Each row below is a small network's average activation on inputs in which a field has the value named, seen along a few directions.
Related values have similar rows: they may be neighbours, one step apart, or belong to one group.
In the rows, 500 means zero.
Strong random noise was added to every row along 18 fixed directions; ignore it. To show where, here is one row again and again, with new noise each time:
[391 467 413 535 549 533 530 456 457 456 464 425 596 520 585 571 519 474
 524 463 510 394 539 460 446 372 479 436 501 499 592 409 500]
[533 631 441 371 382 481 420 606 407 501 695 463 425 503 515 515 389 642
 483 560 484 638 476 590 331 650 346 361 141 632 264 419 368]
[164 467 368 445 485 592 453 477 429 600 440 526 567 441 599 440 508 527
 465 591 523 222 435 455 512 552 519 385 254 619 419 433 555]
[422 575 423 608 479 270 568 399 746 434 482 432 665 595 579 430 572 432
 400 191 644 547 673 490 442 470 670 330 570 583 550 521 444]
[450 527 559 430 390 511 441 538 500 525 611 668 566 480 583 488 604 477
 446 595 663 460 406 476 580 607 525 615 661 444 499 454 607]
[392 427 532 487 345 546 615 481 600 501 481 466 434 229 361 512 505 438
 535 348 428 634 478 556 446 569 558 680 590 629 461 583 492]
[463 399 329 530 433 497 367 412 354 296 596 443 738 549 514 671 425 601
 699 632 412 612 612 390 270 488 454 647 552 442 406 326 520]
[404 588 427 572 390 597 452 629 495 576 410 138 407 567 577 417 390 508
 491 421 414 599 490 466 419 581 445 415 270 538 578 462 549]
[390 538 385 394 464 575 474 436 567 631 359 639 542 361 547 461 712 451
 229 436 414 483 562 338 390 585 575 490 607 464 445 681 634]
[626 469 439 489 630 522 488 542 339 540 357 594 426 363 487 490 511 339
 456 602 474 471 616 648 542 346 300 378 349 595 536 452 470]
[392 669 461 444 512 491 449 485 675 481 591 497 325 563 537 317 483 456
 477 474 653 732 465 481 658 713 519 444 506 630 557 484 538]
[457 374 455 497 431 440 496 570 273 426 379 607 568 522 447 454 497 437
 431 568 495 432 567 487 553 355 234 545 500 563 533 450 478]
[448 522 458 387 499 475 675 449 582 658 341 434 322 625 626 395 422 464
 631 318 604 457 550 544 498 502 420 445 555 531 445 434 435]
[479 442 514 542 257 540 556 572 411 548 687 397 545 322 334 675 479 665
 626 386 551 537 522 532 473 488 385 581 403 589 394 539 405]
[256 556 451 477 613 615 449 413 487 502 307 535 482 545 477 404 479 624
 418 669 412 593 297 404 699 538 441 560 614 567 557 534 503]
[407 428 459 481 380 377 590 530 429 451 475 492 640 621 650 593 587 551
 427 222 615 379 688 468 289 394 362 428 601 449 626 430 411]
[381 415 500 513 567 500 536 407 551 552 357 456 497 331 369 474 357 598
 632 446 307 593 452 532 570 605 529 742 608 516 500 536 505]
[515 445 546 500 394 436 556 520 478 418 568 482 543 605 510 488 475 524
 626 562 611 485 450 485 480 490 490 626 608 458 409 411 530]
[281 504 311 572 494 464 354 381 562 494 486 477 713 420 524 458 440 445
 534 463 465 556 593 415 587 598 583 559 514 570 559 420 589]
[574 606 581 275 596 576 510 490 524 489 641 617 286 523 582 702 499 588
 486 298 442 674 497 569 346 578 368 477 646 428 622 501 312]


MAFI, 10 values:
natu: [613 539 562 697 609 527 482 449 625 386 531 361 597 690 476 463 525 520
 487 722 442 481 337 370 532 447 843 474 566 378 476 584 594]
tun: [438 559 431 427 530 535 440 361 558 684 502 586 689 463 634 584 506 494
 524 480 481 361 467 442 556 549 607 543 627 375 450 447 555]
meto: [481 295 442 486 383 408 494 453 360 434 362 616 501 465 420 537 501 683
 569 493 454 580 730 576 251 563 399 547 488 588 320 522 359]
raved: [764 456 671 574 300 622 527 681 454 544 441 365 392 372 323 494 385 248
 496 540 285 590 385 576 518 371 495 668 427 473 493 599 531]
niru: [453 465 615 560 475 753 467 527 464 388 495 443 447 514 519 674 640 502
 395 607 377 437 315 416 385 377 627 470 544 452 591 584 492]
kur: [559 505 529 467 450 522 496 456 558 445 514 539 363 430 438 548 599 649
 510 503 532 770 584 529 373 634 507 520 571 559 428 610 447]
nen: [491 565 345 359 653 530 582 327 553 394 610 534 519 495 535 574 514 509
 546 546 459 513 518 417 315 446 531 398 477 510 349 433 444]
niz: [622 497 452 559 613 579 606 455 515 410 774 394 470 184 436 715 492 453
 610 418 478 613 599 603 441 424 523 481 481 546 678 405 436]
zor: [576 441 475 530 561 431 607 457 464 372 516 469 537 563 490 471 478 437
 566 460 557 535 609 441 591 338 416 563 629 442 703 427 516]
nizi: [381 449 435 373 537 582 454 428 522 462 497 638 476 356 497 512 524 482
 502 530 393 564 529 475 383 643 542 621 564 485 563 487 564]
MAFI is arranged as a line.
A walk along MAFI starts at natu and steps to its neighbour niz. Put tun, meto, raved, kur in the order it reaches them.
Answer: meto, kur, tun, raved
What is the length, in steps, of the shortest route from zor to niru?
Answer: 6

ZUNUB, 30 values:
vavu: [550 408 559 482 378 486 472 671 371 431 568 513 323 629 419 477 530 451
 526 452 607 450 601 473 470 502 346 459 364 516 475 551 526]
zap: [506 530 462 525 574 488 543 450 560 450 599 484 503 526 488 474 580 557
 578 504 710 520 562 432 608 472 474 470 573 469 562 480 565]
pesu: [555 539 528 615 520 312 622 597 542 426 411 392 595 543 619 262 601 415
 364 636 713 451 451 601 518 460 544 431 442 527 520 364 648]
modug: [472 540 526 582 506 628 393 609 415 650 415 282 483 381 537 596 367 680
 515 445 318 648 482 591 499 624 424 559 446 428 745 484 462]
rodi: [577 561 397 455 662 567 556 328 485 516 126 514 481 514 692 465 496 482
 517 750 448 682 469 656 381 389 517 438 625 549 376 361 446]
zodu: [501 520 395 525 531 398 701 416 528 383 555 442 678 343 473 469 546 390
 476 501 572 496 510 465 554 299 451 522 551 566 514 394 569]
bokon: [459 529 507 513 449 526 546 538 554 564 529 435 431 401 426 427 474 490
 455 458 448 556 440 491 584 606 515 549 485 566 485 578 519]
vof: [614 565 425 381 554 390 621 509 456 595 591 494 559 575 561 392 481 660
 504 607 597 382 492 368 501 517 422 525 472 319 335 419 627]
ginad: [504 517 494 439 435 498 581 482 487 470 413 607 347 554 408 375 559 536
 427 556 589 667 511 462 605 475 352 507 620 613 430 572 440]
tum: [415 563 653 559 470 634 551 618 446 511 417 417 429 559 559 489 661 827
 416 781 667 467 216 559 460 541 472 451 512 476 475 542 508]
lufup: [501 533 626 553 264 559 492 574 535 672 469 414 464 469 419 639 573 669
 405 252 447 605 493 491 498 536 468 521 585 480 502 727 383]
kada: [802 451 607 655 549 369 667 478 539 483 269 359 563 499 412 537 457 433
 518 473 338 573 494 640 409 283 551 557 655 449 431 541 403]
daz: [591 558 465 599 544 459 602 586 517 437 579 233 469 498 392 409 448 591
 447 525 415 532 462 462 408 468 516 392 216 522 468 534 526]
nafa: [570 634 474 423 478 469 608 490 646 479 813 443 572 345 570 496 587 468
 372 487 539 481 423 419 381 562 722 465 429 442 351 501 654]
kenul: [429 408 559 509 519 319 462 617 326 381 558 505 482 621 467 537 336 638
 570 325 525 488 608 634 552 485 180 489 400 550 713 370 305]
zak: [626 455 450 441 381 522 457 599 360 423 659 481 612 497 541 597 554 367
 394 553 362 394 536 322 287 430 470 577 505 316 429 456 655]
zan: [533 441 592 459 758 389 694 386 561 487 379 501 422 689 434 434 348 644
 693 507 440 324 331 546 588 407 524 545 578 437 349 472 394]
mepip: [437 437 473 514 588 408 476 468 459 389 294 551 536 727 471 351 544 693
 437 601 483 527 558 381 479 523 428 520 549 461 481 603 536]
mil: [615 561 457 451 535 519 542 433 563 901 225 588 410 360 541 440 467 490
 531 366 559 534 636 642 637 541 429 467 567 511 478 575 438]
sozek: [484 610 410 495 670 523 447 475 527 384 620 421 475 501 499 491 557 637
 454 554 554 673 524 387 499 579 463 412 443 470 632 509 561]
sizom: [596 573 500 478 592 480 490 556 370 412 626 454 434 722 560 568 431 524
 490 504 534 516 493 493 556 375 272 345 455 488 611 401 354]
gevu: [601 571 359 477 588 592 457 420 443 558 613 439 478 483 410 528 367 530
 750 674 463 655 483 407 653 525 380 624 536 473 385 405 559]
kamuz: [373 143 563 487 528 540 554 504 417 245 494 716 274 507 320 428 543 243
 690 568 594 253 621 503 490 411 539 569 460 625 547 523 553]
konal: [450 475 374 541 791 529 601 316 512 447 415 491 468 521 484 503 474 513
 677 603 609 489 568 507 649 324 473 384 559 578 625 425 458]
dum: [420 289 553 485 320 360 528 641 342 418 463 530 485 483 515 408 433 369
 493 467 459 285 548 595 342 522 429 545 285 567 417 403 516]
nes: [552 635 493 550 476 472 575 423 711 392 773 280 479 743 455 500 448 422
 657 436 618 496 405 352 575 388 680 392 424 517 373 525 481]
gesit: [581 597 422 510 311 550 407 562 533 562 528 478 584 480 657 460 578 281
 385 565 565 543 556 462 441 521 583 444 494 483 447 434 646]
madu: [438 379 556 532 694 494 518 588 381 368 351 428 473 525 552 442 495 582
 486 615 406 367 459 556 381 480 476 512 362 423 659 428 575]
muv: [519 473 624 387 499 565 578 648 428 520 585 489 252 452 518 509 394 528
 576 433 526 528 446 649 471 602 325 544 447 521 686 423 425]
kas: [563 359 702 521 657 436 602 519 498 423 422 628 362 455 479 518 603 616
 508 490 552 426 534 648 437 516 561 541 620 421 632 582 468]
ZUNUB is arranged as 5 separate groups.
Which other values are in the same group as daz? Give them in the order they are listed.
Answer: vof, mil, kamuz, konal, muv
Which other values are in the same group as zak? Give them in the order they are listed.
Answer: bokon, lufup, kada, sizom, dum
Which other values are in the same group as mepip? Give them in the order they are listed.
Answer: zap, zodu, sozek, nes, madu
Which other values are in the same group as tum? Give them in the order they are listed.
Answer: vavu, pesu, kenul, zan, gevu

BUTOG, 30 values:
kikog: [529 509 506 587 304 480 478 547 542 340 788 409 510 697 399 498 542 493
 532 529 619 520 489 309 487 488 601 472 457 510 363 568 560]
riru: [405 512 532 465 430 538 528 575 398 499 711 558 604 333 541 630 579 585
 389 554 585 352 381 571 506 482 437 455 413 559 544 408 450]
vav: [485 536 385 362 437 666 543 440 525 582 546 465 361 503 548 508 542 565
 565 547 519 568 509 332 415 581 498 526 551 462 371 542 577]
liso: [369 439 497 672 607 433 340 459 468 386 387 412 660 656 471 613 436 732
 560 394 413 487 610 528 420 473 525 367 373 530 615 540 331]
vig: [423 354 373 601 523 468 335 499 308 336 468 528 513 718 391 476 468 469
 571 605 489 397 667 344 555 376 356 399 308 584 458 515 509]
delom: [445 505 443 471 286 584 540 634 371 511 616 254 471 445 434 492 393 645
 567 475 456 662 486 402 475 579 260 672 418 478 563 442 546]
ves: [393 392 632 368 408 390 519 625 450 480 528 587 429 506 447 492 390 491
 450 225 349 376 500 554 424 599 383 603 426 504 584 542 395]
gurad: [615 500 413 696 351 510 460 517 562 404 710 264 758 251 498 563 470 257
 617 564 529 625 574 503 473 454 692 624 515 494 551 338 684]
veki: [448 502 610 445 429 551 287 528 494 431 689 663 490 469 402 686 558 699
 433 427 435 656 465 485 417 698 489 559 509 493 549 659 414]
bibo: [444 501 447 551 685 394 519 425 506 493 487 569 584 492 466 495 594 685
 395 465 572 376 592 483 578 467 501 350 460 509 549 560 456]
misin: [511 467 543 557 403 441 327 372 613 551 305 643 563 621 475 480 389 413
 690 534 486 639 516 647 554 569 671 604 629 591 297 502 381]
lifa: [482 465 505 511 504 374 436 514 584 517 431 558 462 614 574 346 561 634
 461 453 611 514 670 459 393 719 576 494 575 406 548 583 603]
siza: [523 568 471 570 804 587 482 372 573 590 436 544 388 489 436 503 597 735
 596 657 658 550 524 544 676 523 573 318 444 544 502 628 477]
lok: [571 477 612 502 589 505 551 498 549 614 570 578 507 348 563 495 507 505
 661 595 666 380 426 646 594 581 632 646 582 392 537 409 625]
lupa: [547 483 407 513 569 358 635 491 525 525 471 455 554 430 488 417 549 516
 360 319 467 437 676 415 467 467 464 452 505 432 559 546 582]
ruba: [719 590 476 635 728 425 464 429 574 583 428 471 581 513 537 606 555 600
 470 362 507 591 699 567 496 423 561 340 576 367 683 578 428]
nuno: [502 442 611 567 626 559 476 483 603 379 469 395 146 703 339 411 383 524
 807 518 543 673 487 526 633 581 526 525 451 591 535 598 455]
pega: [240 490 526 427 492 702 605 463 584 701 512 487 405 324 606 550 562 580
 553 467 603 278 351 552 562 591 634 446 450 564 547 490 513]
vadu: [405 472 562 509 466 411 556 473 604 370 597 587 567 352 426 514 571 531
 354 424 440 556 427 514 433 591 661 588 592 558 498 563 489]
gava: [619 481 464 505 485 361 523 486 577 408 693 411 513 515 454 524 394 362
 640 269 488 598 662 435 490 548 508 638 623 405 561 424 566]
zavet: [713 569 591 548 648 443 711 527 567 664 240 375 555 432 530 450 549 538
 292 446 355 350 427 597 362 331 624 373 414 377 415 632 496]
bego: [556 490 470 471 579 469 511 502 474 484 617 548 441 445 368 527 530 539
 472 443 461 493 542 465 530 482 429 433 384 545 429 605 462]
nukez: [577 493 442 549 587 533 555 537 386 542 574 306 473 478 423 559 424 612
 611 488 471 524 572 433 545 432 324 507 408 404 625 477 545]
zotod: [666 533 582 495 547 519 434 584 374 546 584 468 417 611 337 532 437 803
 607 693 470 538 409 458 569 554 376 538 373 404 325 602 467]
mogon: [699 575 601 669 510 395 441 589 551 588 513 251 626 497 499 537 371 565
 534 473 375 456 428 614 482 494 629 466 309 399 424 482 499]
dek: [423 560 412 460 524 532 405 401 574 525 558 548 643 465 578 511 504 403
 486 602 439 444 397 404 515 554 658 560 540 460 396 442 624]
kesov: [651 474 431 494 455 485 320 567 331 555 647 577 513 511 529 590 512 489
 544 543 551 420 724 457 434 546 393 421 322 424 435 458 558]
zis: [415 510 306 375 630 563 526 450 516 557 607 421 399 373 502 420 458 529
 516 462 371 486 598 315 447 667 495 524 388 426 526 492 685]
teki: [475 523 403 502 507 511 408 497 534 623 460 456 504 457 444 454 420 416
 472 307 368 519 647 384 585 571 485 509 424 468 602 603 552]
kana: [536 560 376 444 728 382 460 495 457 426 643 607 499 381 458 479 560 505
 322 429 480 543 694 470 545 523 334 340 389 521 656 506 522]
BUTOG is arranged as 5 separate groups.
Which other values are in the same group as ruba? Give them in the order they are listed.
Answer: vav, gurad, lifa, pega, zis
Which other values are in the same group as lok? Give them in the order they are listed.
Answer: delom, siza, zavet, nukez, teki
Which other values are in the same group as liso? Give them in the order they are listed.
Answer: ves, veki, misin, nuno, zotod
Which other values are in the same group as lupa? Give them in the order they are listed.
Answer: kikog, riru, bibo, vadu, kesov

PEVI, 10 values:
razo: [387 599 488 447 688 611 415 385 680 480 539 507 373 359 365 524 455 552
 456 467 219 669 374 477 486 680 678 501 418 582 465 663 464]
duka: [372 380 546 602 470 518 308 576 521 434 571 602 380 503 246 425 533 422
 432 401 458 420 627 393 626 593 583 416 283 614 628 788 537]
kefa: [531 579 543 457 525 465 492 408 692 390 408 458 464 523 384 545 469 549
 361 352 145 748 421 505 218 558 692 479 481 536 317 702 354]
mital: [338 417 677 505 574 619 348 466 574 261 409 627 362 544 468 562 546 535
 513 561 421 665 388 572 399 616 644 594 629 542 671 576 448]
geb: [460 479 371 584 514 467 433 376 603 482 460 610 574 569 586 481 685 343
 506 504 718 416 708 443 479 452 664 310 556 578 428 535 547]
temif: [572 637 299 422 701 649 363 377 443 552 392 592 494 476 645 553 558 488
 455 706 467 663 602 487 435 480 447 335 496 496 525 447 494]
sikup: [462 568 499 460 470 717 496 445 503 608 398 513 398 473 579 595 501 430
 494 554 461 535 374 566 545 412 516 420 507 605 458 493 390]
suziz: [561 540 592 515 487 505 516 472 567 510 414 486 416 512 584 534 504 665
 581 566 595 673 477 716 360 582 590 445 510 566 416 480 355]
libep: [471 317 466 671 546 407 210 536 377 518 558 426 731 468 566 611 390 664
 690 464 438 388 745 492 455 708 545 659 457 285 704 377 649]
femir: [523 507 441 548 420 571 399 505 525 650 472 455 481 488 429 445 457 388
 608 500 491 562 540 397 684 586 493 634 595 452 501 549 639]
PEVI is arranged as a line.
A walk along PEVI starts at duka and steps to its neighbour temif. Put kefa, mital, geb, femir in the order it reaches them.
Answer: geb, femir, kefa, mital
What is the length, in steps, of the shortest route from razo to libep?
Answer: 3
